A small network was shown many inputs. Here are its activations along a few directions, one row for each input.
In each table, some parts of the input vary, and every possible input appears once, in random order.
A made-up example of a description, with smaller parts first: values(3) and (point or ring(11) or (line(4) and ring(8))).
Shared parts are said once, and a part with two or three values counts as separate values.

Rows:
x1: [ -4   8 -14  32   7 -18  -2  -4  -4   3  -8]
x2: [-29 -17  -1  15  -3 -10 -10 -24  -5  10  -1]
x3: [-20 -14  -2  23   0 -13  -5 -26   6   2 -10]
x4: [ -1 -22   6 -11   7  13  -8  17  11   5   0]
x5: [15 -1 -5  7 17  1 -2 18 23 12 -3]
x6: [ -6  27   4  10  -1 -11  17  -9 -19 -14   6]
x7: [-11  -3 -12  22   8 -15  10  -4  -8   1 -13]
x8: [ 16  20  -9  22   5 -15  -2  -2 -22  -3  -6]
x9: [-14 -18 -13  11 -15  -2  -1  -4 -17   6   6]
x10: [ 10   9  -7  12   5 -11   9  -3 -27  -5 -11]
x11: [ -3 -17   4  -2  16  -9   4   3  32  16  -3]
x12: [  4  10  18 -24 -18  25   8  14   2  -2  19]
x13: [  0  37   2  19   0 -13   5  -9 -14 -12  11]
x14: [  6  -6   1   8  14 -10  -7   0  36  19   1]
x15: [-21  22 -58 -34 -15 -20 -14 -26   1 -24  -6]
x16: [ 14  -4  14 -20   2  20  -8  20  -7   2  -4]
x17: [-19 -13  -6  13   0  -3  -7  -8 -17  -2  -3]
x18: [-23  -5  -7  24   4 -23   6 -20   4  13 -12]
x19: [  8  21  16 -16  10  10  18  13   9  -4   6]
x20: [  1   1   1   4  -5   2  -7  -7 -35  -8  -2]
x21: [ 13   2  -1  11  -2  -1   1 -10 -25 -15 -10]
x22: [ 25   3   5 -14  16   9  10  21   0   6 -10]
x23: [  0 -25  10  -3  12   1  -7  -4  33   5  -4]
x24: [ -1  15  26 -24  -3  22   2  10   2  -8  12]
x25: [  6  -3  -5   2 -20   2  -1  -3 -35  -1   6]
x26: [ -3  20  11   8  -8  -1   8 -17 -16 -25   8]
x27: [ 26  -5  12 -15   7  19   1  16   2  -5 -12]
x28: [16 33 13 -7  9 10  7 11 14  0 11]
x29: [ -8 -11  -7  21   3  -4   0 -11  -6  -8 -11]
x30: [ 11  15  25 -18   2  20  10   5  12 -15   6]
x31: [-10 -27  11 -10   6   2 -13  -1  23  13   3]
x32: [  7 -13  -2  -3  19   3   9  18  19   8  -7]
x33: [ -9  14   5  -2 -24   4   8 -13 -28 -10  24]
x34: [ 19  -9   6 -20 -14  22  -2  26  -7   8   2]
x35: [  3 -27  -3 -11  -8  16  -3  22  10  12   7]
x36: [-24 -22 -10  13 -17  -9  -5 -21  -6  18   9]
x37: [  9 -21   4  -4  12  12  -1  13  21  -2  -8]
x38: [-16   4  -9  33   3 -25  -4 -21   8  14  -7]
x39: [ -5 -32   0  -9  -7   6  -8   4  22  20  12]
x40: [ -2  19 -39 -62 -27 -15 -14  10  30 -19  -9]
x41: [33 15  1 -3 14  8 -1 20  4  9 -6]
x42: [-14  19  12   1 -10   3   1 -14 -26 -17  15]
- The inputs of x40 and x15 match in every part but one. If x22 is changed in the same way as x40 into x15, which row does it become? => x10
- The inputs of x3 and x23 match in every part but one. If x20 is changed in the same way as x3 into x23, which row does it become? => x16
- Describe the family of inputs behind these rows. => values(2) and (point or (line(4) and line(5)))
- A walk changes only the line(5) part. It starts at x28 and steps to x19. List the rest of the walk in order. => x30, x24, x12
- Change only the values(2) part in x19. List by row number the other rows that result. => x6
- Change only the values(2) part in x1. List by row number the other rows that result. => x5
- Change only the line(4) part in x3. List by row number the other rows that result. => x21, x26, x29

Rows:
x43: [  5  -9  -7  29  14 -12  -9  -8   2  10 -13]
x44: [-11 -30   2  20   0   3  -8 -12 -10   5  -2]
x45: [ 10  11  27  11  -4   8   5  -1 -13   0  16]
x46: [  5   5  27   6  -1  12  10  -1 -14  -5  12]
x47: [22 25 15 18 13  1  7  4 -1 -1 -3]
x48: [  0 -17  -5  24  16  -9  -3  -8   1   5 -15]
x49: [-23   3  -8   3 -17 -11 -13 -20   2   1   8]
x50: [-11  -3  -8   4  -1  -5  16   5  -8   2   0]
x51: [ -4   9  -4 -20  -6   5   7   0 -18 -17  -7]
x52: [-16  10 -16   2   3 -22  -3 -16  13  -8  -5]
x53: [  3  10  -1 -15 -20   6 -10  -5 -25  -6   9]
x54: [17 19 17 12 14  3 13  3 -1 -6 -5]
x55: [-27  -2  -7  -1 -13  -6  -6 -21   2  -6   5]
x56: [  9  17 -11 -15  -1  -2   1   0 -14 -15  -9]
x57: [ -6 -23   2  24  -4   0 -13 -13 -10  12   2]
x58: [ 15  25 -14  -9  -1  -5  -7   2 -15  -8  -7]
x59: [ -7  -2  -6   9 -16  -3   2   1 -13  10  15]
x60: [  1   5 -15   8   4 -12  11   4  -3   3  -1]
x61: [ 6 10 23  7 10  8 18  3 -6 -9 -1]
x62: [ 28  -7  -1 -42 -10  26 -11  32  21 -19  -1]
x63: [-12  -8  -5   5 -13   0   8   1 -14   5  11]
x64: [  6 -13  -7 -35   1   2  -3   0  48   7   3]
x65: [ 11 -37  18 -17  15   7  -9  26  32  28  -9]
x66: [ 15   4  26 -24  22  32   0  33  24   5  15]
x67: [ -3   3   0 -20 -17  10  -2  -6 -25 -13   6]
x68: [ 13 -12   3 -24   0  21   3  31  31  23  -2]
x69: [-12 -27   0  19  11  -3   1  -6  -5   2 -13]
x70: [  6  12 -18  14   3 -15   5   5  -2   8   1]
x71: [-26   2  -9  -1  -3 -13   2 -17   8 -10  -5]
x72: [-12  17 -19   7   1 -26 -11 -14  13  -2  -4]
- The inputs of x72 and x47 match in every part but one. If x71 is changed in the same way as x72 into x47, which row does it become? => x61
- Describe the family of inputs behind these rows. => values(5) and (point or line(5))
- List by row number the other rows that have the values(5) part in common with x69. => x43, x44, x48, x57, x65

Rows:
x73: [ 20   5  16   5   1  18   5  19 -18   3   7]
x74: [ -3  -4 -29 -10  -2 -18 -12  -4  30   3  -9]
x75: [  1  19   4 -28 -17  12   9   8  -4 -15  12]
x76: [  1 -31   4  13   9   2   1   7   5  21  -6]
x77: [-33  15 -20  43 -16 -32   1 -45 -48 -13   1]
x78: [-11 -29   3  -7  -2   6 -12   0  11   7  -4]
x79: [ 11  31 -15 -25   2  -3   3   8  -2 -18  -8]
x80: [ 12   3  15 -17  -8  20   1   5 -13 -14   8]
x81: [ -2 -17   8  30  26  -7   6   0  22  14  -9]
x82: [20 22 24 16 17  4  9  6 -4  2  1]
x83: [-17 -14 -10 -19  -9  -2 -11  -3  21  10   8]
- Describe the family of inputs behind these rows. => point or (values(2) and line(5))
- A walk changes only the line(5) part. It starts at x81 and steps to x76. List the rest of the walk in order. => x78, x83, x74
